J404: [147 138 104 106 151 166 136 128 120 172 149 103  98 120 139 115 140 123]
J962: [176 155 143 155 169 163 184 152 176 177 134  93  84 125 103 144 166  87]
J682: [ 96 120 139 154 160 120 137 130 104 170 170  88 107 143 121 115 108 126]
at: [ 98 120 139] : J404, 13
both J682 J962:  : [143]
[ 96 120 139 154 160 120 137 130 104 170 170  88 107 143 121 115 108 126] : J682
at: [139 115] : J404, 15
Table of tags by key:
[154] -> J664
[170] -> J909
[149] -> J456
[137] -> J76
join J682 11:  : J909
at: [169 163 184] : J962, 5
howmany J962: [156] : 0

J404: [121 126 140 138 134 125 137 126 125 139 136 127 172 147 102 157  97]
J496: [125 122 147 178 156 118 147 138 135 121 143 130 147 131 109 161 120]
J303: [125 126 121 139 140 125 136 134 137 126 138 131 136 131 125 133 119]
J196: [125 117 107 171 148 117 145 134 134 130 139 134 153 128 117 159 120]
J929: [125 127 117 145 146 124 139 135 137 126 141 131 138 132 122 134 119]
J170: [123 169 100 169 173 118 157 144 169 126 168 140 153 142 169 147  82]
J374: [124 109 106 166 148 112 145 134 150 140 141 147 147 131 109 157 103]
at: [125 126 121 139 140 125 136 134 137 126 138] : J303, 1
order: [119 121 125 125 125 126 126 131 131 133 134 136 136 137 138 139 140] : J303
howmany J170: [168] : 1
order: [120 161 109 131 147 130 143 121 135 138 147 118 156 178 147 122 125] : J496
[125 122 147 178 156 118 147 138 135 121 143 130 147 131 109 161 120] : J496
howmany J496: [146] : 0

J866: [130  91 128 131 135 137 105 137  99 134 134 148 162 156 152 108]
J303: [137 105 155 139 151 134  91 137 128  99 134 129 131 117 137 153]
J196: [129  91 128 131 135 105 137 137  99 134 153 137 155 117 151 139]
at: [134  91] : J303, 6
at: [135 137 105 137  99 134] : J866, 5
[129  91 128 131 135 105 137 137  99 134 153 137 155 117 151 139] : J196
howmany J303: [137] : 3
order: [139 129  91 128 131 135 105 137 137  99 134 153 137 155 117 151] : J196
at: [134  91 137 128  99] : J303, 6

J374: [171 145 139 157  94 123  75  99]
J682: [117 121 144 112  75 163 138 149]
J196: [146  82 127 116 175  93  95 127]
J866: [ 92  65 105 155 137 130 115 138]
J929: [130 145 139 136 127  94 147  58]
J404: [145 164 109 154 169 130  82  95]
J962: [138  77 135 124 164 168 171 141]
J170: [122 191 127 153 129 114 137  77]
J272: [168 130 117  86  94 183 142 160]
J39: [137 129  76 127 114 153 191 122]
J496: [184 124 162 119 110 114 118 180]
howmany J39: [114] : 1
at: [145 139 157  94 123  75] : J374, 2
at: [169 130] : J404, 5
order: [191 127 153 129 114 137  77 122] : J170

J404: [175 173 192  91 110 118 106]
J962: [168 150 127 140 151 141  81]
J682: [151 192 149 145 149 132 139]
J866: [168 150 160 140 151 141  81]
J929: [ 94 127 107 121 154 126 117]
key -> tag
[121] -> J112
[126] -> J458
[128] -> J948
[95] -> J947
[94] -> J997
[172] -> J65
[173] -> J8
[127] -> J573
join J929 2:  : J573
[168 150 127 140 151 141  81] : J962
at: [173 192] : J404, 2
order: [117 126 154 121 107 127  94] : J929
howmany J682: [149] : 2

J272: [201 133 124 126 131 127 128 124 135 130 124 163 126 132 112 128 132 138
 141 140 128 119 116 129 108 150 130 119 135]
J962: [159 136 131 130 126 123 129 127 114 127 120 125 154 131 137 129 143 140
 114 120 145 120 128 124 111 141 124 126 103]
J303: [201 127 116 125 137 123 127 125 133 130 131 172 125 130 135 132 133 139
 140 141 126 120 117 131 117 127 126 122 144]
J404: [112 129 125 132 130 127 132 124 137 123 112 129 138 126 132 125 129 130
 117 117 139 126 124 136 107 151 131 128 101]
J496: [111 129 122 132 137 123 132 124 135 121 113 137 141 129 130 128 130 133
 118 114 138 123 126 138 111 141 130 130 103]
[201 127 116 125 137 123 127 125 133 130 131 172 125 130 135 132 133 139
 140 141 126 120 117 131 117 127 126 122 144] : J303
howmany J962: [114] : 2
[111 129 122 132 137 123 132 124 135 121 113 137 141 129 130 128 130 133
 118 114 138 123 126 138 111 141 130 130 103] : J496

J929: [135 123 115 125 122 121 127 120 125 130 127 133 126 123 128 128 125 126
 145 137 123 131 130 129  98 135 134 135 128 133 115 127 137 133 127 119
 120 126 141 127 148 100 126 119  98 158 130 122 107 127 128 126 132 128
 110 168 134 135 127 107]
J496: [137 126 125 127 115 127 126 140 136 130 121 130 127 126 130 120 129 124
 130  72 126 128 129  72 109 139 134 144 126 130 114 127 136 149 130 130
 124 129 124 128 155 141 126 124 103  97 119 131 127 124  72 101 129 110
 141 135 130 118 129 108]
J196: [104 136 136 128 132 125 129 135 135 128 126 128 128 128 128 111 130 132
 119 120 126 128 126 124 132 131 132 131 126 128 106 125 126 136 131 140
 127 130 117 128 150 117 125 123 154 136 121 124 128 128 127 132 116 118
 148 167 123 131 127 116]
J962: [150 136 118 125 112 124 129 126 122 124 124 143 130 128 130 120 119 127
 123 133 123 131 126 140  99 138 129 134 125 133 113 128 146 149 129 131
 120 129 138 129 155 136 123 127 102 165 142 125 150 124 132 131 130 126
 119 168 127 119 127 104]
J682: [ 99 136 124 129 121 131 127 109 128 127 130 131 130 128 130 110 118 132
 125 127 123 130 129 140 134 127 121 131 126 127 113 128 146 121 131 154
 127 126 120 128 117 100 126 122 121  97 115 118 127 125 132 126 122 130
 111  89 134 128 128 144]
howmany J496: [126] : 6
Table of tags by key:
[120] -> J46
[114] -> J104
[127] -> J224
[136] -> J140
[112] -> J675
[121] -> J373
[115] -> J499
[111] -> J285
join J682 5:  : J373
howmany J496: [124] : 5
[135 123 115 125 122 121 127 120 125 130 127 133 126 123 128 128 125 126
 145 137 123 131 130 129  98 135 134 135 128 133 115 127 137 133 127 119
 120 126 141 127 148 100 126 119  98 158 130 122 107 127 128 126 132 128
 110 168 134 135 127 107] : J929

J404: [124 142 183 130 110 148 131 152 133 157 101 103 106  80 124 106 157 134
 143 153 123]
J496: [124 142 183 130 110 148 131 152 133 157 137 103 106  80 124 106 157 125
 143 153 123]
J272: [124 142 183 130 110 148 131 152 133 157 137 103 106  80 106 157 125 124
 143 153 123]
at: [ 80 124 106 157 125 143] : J496, 14
at: [124 106 157 125 143] : J496, 15
key -> tag
[125] -> J798
[103] -> J753
[126] -> J29
[124] -> J609
join J496 18:  : J798

J170: [111 130 137 130 164 127 119 137 155 137 128 128 102 120 144 128 125 156
 100 137  97 118 127 137 144 152 136 127 124 139 114 115 138 160 133 149
 140]
J404: [128 134 148 100  93 120 156 128 106 128 102 146 128 146 136 142 110 101
 154 136 128 128  85 128 100 122  92 151 134 129 152 124 105 128 121 148
 111]
J962: [ 91 178 106 144 149  96 139 123 150 159 111 140  77 110 125 165 105 131
  97  87 128 127  94 142 146 143 108 128 128 131 132 124 128 186 131 188
  76]
J496: [134 120  96 134  84 144 145 142 128 121 111 125 134 159 121 144 128 122
 128 140 163 168 140 128 124 137 124 127 117 165 111 142 114 114 123 128
 132]
[111 130 137 130 164 127 119 137 155 137 128 128 102 120 144 128 125 156
 100 137  97 118 127 137 144 152 136 127 124 139 114 115 138 160 133 149
 140] : J170
[ 91 178 106 144 149  96 139 123 150 159 111 140  77 110 125 165 105 131
  97  87 128 127  94 142 146 143 108 128 128 131 132 124 128 186 131 188
  76] : J962
howmany J170: [137] : 5
howmany J170: [128] : 3

J496: [131  87 147 109  98 123 154 106 129 124 114 104 176 115 152 155 122 111
 129 128 128 124 128 125 152 116 116 121 104 136 140 118 112 130]
J303: [129 138 152 110  94 130  82 124  98 127 143 142  95 116 127 113 108 111
 132 128 120 130 128 141 140 138 114 128 102 136 128 118 114 125]
J39: [137 113 147 104  91 110 125 111 116 110 118 120 138 100 148 141 112 109
 156 132 119 110 135 127 145 122 116 126 106 130 134 120 130 116]
J962: [129  90 122 116 119 119 159 102 147 126 114  93 171 118 146 146 143 112
 132 129 137 124 127 113 145 122 116 123 110 136 137 123 114 127]
J929: [123 110 114 128 124 112 101 139 111 119 116 168 113 152 144 162 115 154
 123  98 130 127 115 101 111 124 122 116 127 111 133 120 127 134]
J374: [152 110 154  98 101 130 120 111 124 119 122 115 144 116 162 139 112 111
 123 128 127 124 127 127 168 113 115 116 110 101 134 123 114 133]
J404: [118 116 152 104  64 123 106 143 116 129 126 158 111 107 142 132 103  95
 143 127 121 128 128 125 124 166 117 157  79 159 140 100 111 125]
J272: [120 147  91 104 113 152  96 179 116 141 141 185 111 116 142 127 101 111
 118 107 124 155 127 136 140 141 126 131  92 146 145  83 103 149]
J170: [120 110 140 125 101 123 125 120 124 130 124 126 138 118 135 137 117 113
 132 127 127 128 128 125 132 131 120 128 104 146 138 115 112 127]
at: [113 147 104  91] : J39, 2
order: [154  98 101 130 120 111 124 119 122 115 144 116 162 139 112 111 123 128
 127 124 127 127 168 113 115 116 110 101 134 123 114 133 152 110] : J374

J303: [103 131 134 120]
J170: [ 68 141 157 157]
J496: [125 133 119 138]
J682: [161 118 107 114]
J962: [147 157 107 115]
J39: [145 104 119 139]
J929: [104 100 141 117]
J404: [157 100 121 151]
at: [104 119 139] : J39, 2
order: [157 157 141  68] : J170

J39: [162 132 158 103]
J374: [151 128 151 101]
J496: [111 115 102 155]
J196: [113 127  73 109]
J170: [140 156 126  65]
howmany J374: [101] : 1
key -> tag
[129] -> J344
[126] -> J570
[152] -> J143
[158] -> J207
[127] -> J669
[151] -> J163
[128] -> J463
join J374 3:  : J163

J303: [141 157 142 192 105 109 104 107 143 144]
J962: [145 162 124 161  90 120 110 115 128 132]
J39: [140 160 133 177  93 112 109 103 128 130]
J682: [144 160 133 169  98 111 109 110 137 139]
J374: [120 160 160 169 120 120 110 102 120 120]
J929: [145 162 124 161  90 120 110 115 130 132]
J496: [144 167 122 167  94 124 110 111 123 129]
J404: [140 158 130 171  99 112 105 107 143 133]
J866: [140 166 131 178 101 116 111 105 129 135]
J196: [135 164 126 181 102 118 112 103 122 129]
J170: [121 139 109 160 137 110 133 169  98 144]
J272: [153 157 132 178 102 114 105 116 138 144]
order: [139 137 110 109 111  98 169 133 160 144] : J682
howmany J374: [120] : 5
at: [140 160] : J39, 1

